These are the activations of a small neural network, seen along a few directions. Each row is one input.
In each table, some parts of the input vary, and every possible input appears once, in random order.
A made-up example of a description, with smaller parts first: line(6) and (point or ring(9) or (values(2) and ring(8))).
Shared parts are said once, and a part with two or three values counts as separate values.
(in the rows, 128 means zero)

Other details of the inputs shift rows strongly along two fixed directions, in all tables alike. That doesn't count.

Table:
row 1: [ 94  95 139  79  55 133 122 100  91 146  78]
row 2: [ 96  93 101  82  89 115 109 126 174 187  95]
row 3: [196 152 133 159 153 135 110 135  88  64 146]
row 4: [121  94 129  89 119 152  88 113 142 179 100]
row 5: [ 42 100 130 107 101 150 132 125 151 177  87]
row 6: [ 79 126 150 113  69 131  99  96 110 139  81]
row 7: [105  85  76 118 129 174 146 117 182 223 158]
row 8: [ 93  74 104  98 157 193 163 137 164 221 149]
row 9: [179 156 157 172 157 122  97 137  98  69 152]
row 10: [167 167 147 155 125  57 125 143 112  51 149]
row 11: [120 164 182 109  69  79 117  96  75  84  81]
row 12: [154 183 170 146 155  78 148 140  99  53 124]
row 13: [183 137 114 191 192 128 116 166 160 108 209]
row 14: [198 148  86 182 190 146 132 150 157 102 198]
row 15: [125 127 167 120  99 110 108 114  94 107 113]
row 16: [ 81 169 161 116  89  72 144 109  97  88  56]
row 17: [ 88  85  97  88  73 126 139 125 141 175 119]
row 18: [191 149 130 174 195 120 136 150 162 120 216]
row 19: [109 167 169 119  75  87 110  84  81  93  73]
row 20: [198 129 128 146 190 172 130 127 122 136 191]
row 21: [122 142 124 145 123 106 131 118 153 140 144]
row 22: [ 71  66 117 127 155 189 132 156 174 213 147]
row 23: [124 164 143 105  71  99 121  81  70  87  68]
row 24: [ 76 105 103 106 118 162 144 128 139 161  96]
row 25: [128 169 129 101  55  55 147 112  91  76  84]
row 26: [108 134 121 116 109 116 141 143  99  93  85]
row 27: [ 79  81  93 135 132 172 120 131 198 221 166]
row 28: [175 113 116 149 210 163 153 165 138 120 183]
row 29: [ 70 132 121  88  86 117 156 106 110 137  61]
row 30: [188 161 139 138 189 101 120 158 132  68 118]
row 31: [119  82 102 125 140 214 115 113 152 200 151]
row 32: [182 122  85 168 176 150 130 161 153 123 196]
row 33: [162 153 160 158 178 101 140 158 114  63 150]
Description of these inputs: values(3) and (point or (values(2) and ring(5))).
Changing only the values(3) part turns row 22 into row 9. The same change can be made to row 26. Which row results?
Answer: row 3
Which other rows agree with row 7 in the values(3) part? List them by row number.
Answer: row 2, row 10, row 13, row 14, row 17, row 18, row 21, row 25, row 27, row 32
Change only the values(3) part in row 21. List by row number the other rows that result.
Answer: row 16, row 19
Change only the values(3) part in row 6. List by row number the other rows that result.
Answer: row 5, row 27

Table:
row 34: [ 67  83 149  76  78 158 119  95 106 182  85]
row 35: [182 163 122 156 170 109 140 155 119  74 160]
row 36: [220 161 143 176 206 151 106 133 102  82 167]
row 37: [197 166 137 174 203 106 143 156 135  69 175]
row 38: [104 178 158 119  72  45 138 119  89  50  60]
row 39: [189 168 132 181 197 116 127 162 133  72 180]
row 40: [142 168 164 106  75  92 115 105  65  55  68]
row 41: [135  88  94 147 186 193 137 137 191 209 205]
row 42: [ 53  71 136  73  76 175 111  99 113 194  75]
row 43: [130  79  96 143 194 192 155 148 190 210 196]
row 44: [134  90  92 157 198 199 138 157 185 201 208]
row 45: [ 46  99 117  89  65 132 142 118 137 188  95]
row 46: [145  77  90 141 175 184 133 148 178 199 195]
row 47: [118 174 143 113  74  59 143 123  84  63  80]
row 48: [129 162 173 101  78  84 113 103  48  46  59]
row 49: [127 162 139 117  66  57 133 115  87  66  85]
row 50: [209 152 153 180 214 159 109 136 103  69 185]
row 51: [156  93  88 143 196 186 137 145 187 190 201]
row 52: [114 169 152 111  78  57 134 128  93  69  78]
row 53: [ 45  89 106  86  72 136 145 119 145 185  75]
row 54: [ 76  78 130  78  86 173 113  97 120 215  84]
row 55: [ 45  73 113  79  84 144 142 125 161 209  85]
row 56: [150  88 127 144 184 219 120 125 162 198 194]
row 57: [112 179 146 116  68  51 119 112  95  54  65]
row 58: [ 50  78 114  94  65 137 118 118 153 200  96]
row 59: [192 160 127 177 205 117 135 161 140  71 169]
row 60: [193 163 120 188 206 126 143 155 137  74 184]
row 61: [198 160 114 177 203 132 136 164 134  81 187]
row 62: [189 163 128 153 174 103 125 144 134  75 158]
row 63: [123  71 116 135 176 225 109 118 158 233 169]
row 64: [127 163 140 121  73  57 116 126  93  56  75]
row 65: [ 73  86 140  80  77 162 116  91 114 210  83]
row 66: [142  71 129 145 205 229 117 128 158 207 203]
row 67: [217 160 145 182 203 161 111 135 117  76 187]
row 68: [134 175 171 121  80  84 110  92  55  68  67]
row 69: [138  79  89 138 191 197 141 139 197 221 208]
row 70: [117 165 152 122  63  52 122 117  91  63  79]
row 71: [192 167 133 187 207 114 135 159 139  65 176]
row 72: [117 165 135 113  84  64 148 124  92  61  68]
row 73: [123 173 139 114  81  59 119 119 101  58  71]
row 74: [ 53  70 117  81  65 136 127 117 156 215 101]
row 75: [ 64  93 118  83  81 130 131 112 157 197 101]
row 76: [110 180 157 119  73  50 130 126  86  56  75]
row 77: [ 45  86 112  95  80 143 150 115 152 199  97]
row 78: [ 55  82 104  96  62 140 127 113 146 196 100]
row 79: [132 169 170 104  65  86 120  96  64  62  66]
row 80: [205 172 116 185 200 122 129 145 138  71 191]
row 81: [217 158 128 176 196 108 122 159 132  67 185]
row 82: [200 159 128 169 204 118 132 168 136  79 183]
row 83: [ 50  87 113  85  78 139 128 131 151 195  89]
row 84: [116  79  84 127 164 192 132 137 189 214 175]
row 85: [196 159 147 156 166 144 112 129 103  70 147]
row 86: [ 62  86 111  98  66 136 133 111 144 194 108]
row 87: [ 55  92 118  90  80 137 127 110 161 201 104]
row 88: [129 163 129 123  71  64 124 121  88  57  80]
Describe the family of inputs behind these rows.
Answer: ring(5) and (values(3) or (values(2) and line(4)))
Changing only the ring(5) part turns row 47 into row 61. The same change can be made to row 79. Which row results?
Answer: row 85
Changing only the ring(5) part turns row 53 into row 77. The same change can be made to row 36. Which row results?
Answer: row 68
Change only the values(2) part in row 60. List by row number the other rows that result.
Answer: row 71
Change only the values(2) part in row 35. List by row number the other rows that result.
Answer: row 82
Change only the values(3) part in row 79. List by row number the other rows that result.
Answer: row 34, row 65
Change only the line(4) part in row 60. List by row number the other rows that result.
Answer: row 44, row 78, row 80

Table:
row 89: [152  88  61 124 185 190 138 151 169 178 166]
row 90: [107 166 147  92  56  91 145 111  38  51  30]
row 91: [188 127 114 160 217 204 163 139 116 118 196]
row 92: [152 173 140 177 194 110 156 167 137  86 164]
row 93: [141 142 109 133 126  73 135 166 137  64 105]
row 94: [175 201 124 138  64  67 124  84  69  33 108]
row 95: [ 87  89 138  19  66  88 179 115 127 196  80]
row 96: [ 15 119 134  93  69 118 171 117 138 171  83]
row 97: [144 102 148 172 207 211 128 108 160 196 216]
row 98: [ 81 138 106 102  66  59 144 137 114  91  65]
row 99: [179 200 168 200 170  88 129 125 122  53 195]
row 100: [140  78 148  58 101 112 139 104 154 223 154]
row 101: [ 97 130 154 127 146 147 153 129 113 137  99]
row 102: [ 99  69 115  82 128 186 123 143 130 170  91]
row 103: [ 95 131 188 106  78  93  83 106 101 102  53]
row 104: [110 101 117 149 211 162 142 172 188 177 180]
row 105: [ 74  83 115  73  99 168 132 124 104 169  71]
row 106: [182 192 158 173 199  66 128 183 127  12 136]
row 107: [193 189 171 173 216  99 135 153  87  16 129]
row 108: [165 100  78 145 148 191 114 120 165 199 190]
row 109: [128  86  81 111 111 168  97 113 158 197 146]
row 110: [144 100  93 170 150 158 123 138 184 193 207]
row 111: [143  87  70 106 158 173 126 155 169 162 132]
row 112: [236 162 155 165 179 127  77 143  92  39 156]
row 113: [ 66 105  77  71  51 141 152 110 122 175  60]
row 114: [110  76 101 126 109 138  95 143 193 190 152]
row 115: [197 181 175 167 212  99 124 164  99  13 116]
row 116: [ 82 149 108 112  55  65 161 131 108  96  68]
row 117: [102 130  94 133 108 115 176 132 140 127 136]
row 118: [ 35 112 152 108  50 111 116 106 146 191  95]
row 119: [114 121 112 132  88  91 104 124 146 135 132]
row 120: [145 189 183 150 107  36  86 138 112  30 100]
row 121: [ 27 108 151  84  80 149 168  96 109 174  61]
row 122: [138 104  93 169 147 163 138 122 182 189 219]
row 123: [146  96 148 172 207 207 113 124 162 206 201]
row 124: [ 75 122 146  83  29 135 121  66  71 142  74]
row 125: [115 128 150 152 146 115  99 135 160 145 161]
row 126: [145  85 147 162 216 201  97 130 168 200 196]
row 127: [158 160  88 130 128 129 166 118 109  87 129]
row 128: [232 194 159 178 159 113 105 122  58  24 157]
row 129: [153 116 101 111  99 130  85 123 143 134 117]
row 130: [108 143 158  90  41  91  88  90  52  83  49]
Changing only one part turns row 97 into row 121. The same change can be made to row 108. Which row results?
Answer: row 113
Changing only one part turns row 95 into row 100. The same change can be made to row 104. Which row results?
Answer: row 125
Describe the family of inputs behind these rows.
Answer: values(2) and (point or (line(4) and ring(5)))
Start at row 110 and move only the ring(5) part, one step at a time. The first step leads to row 108. Which rows follow, in order?
Answer: row 128, row 123, row 118
Change only the values(2) part in row 115. List by row number the other rows that result.
Answer: row 103
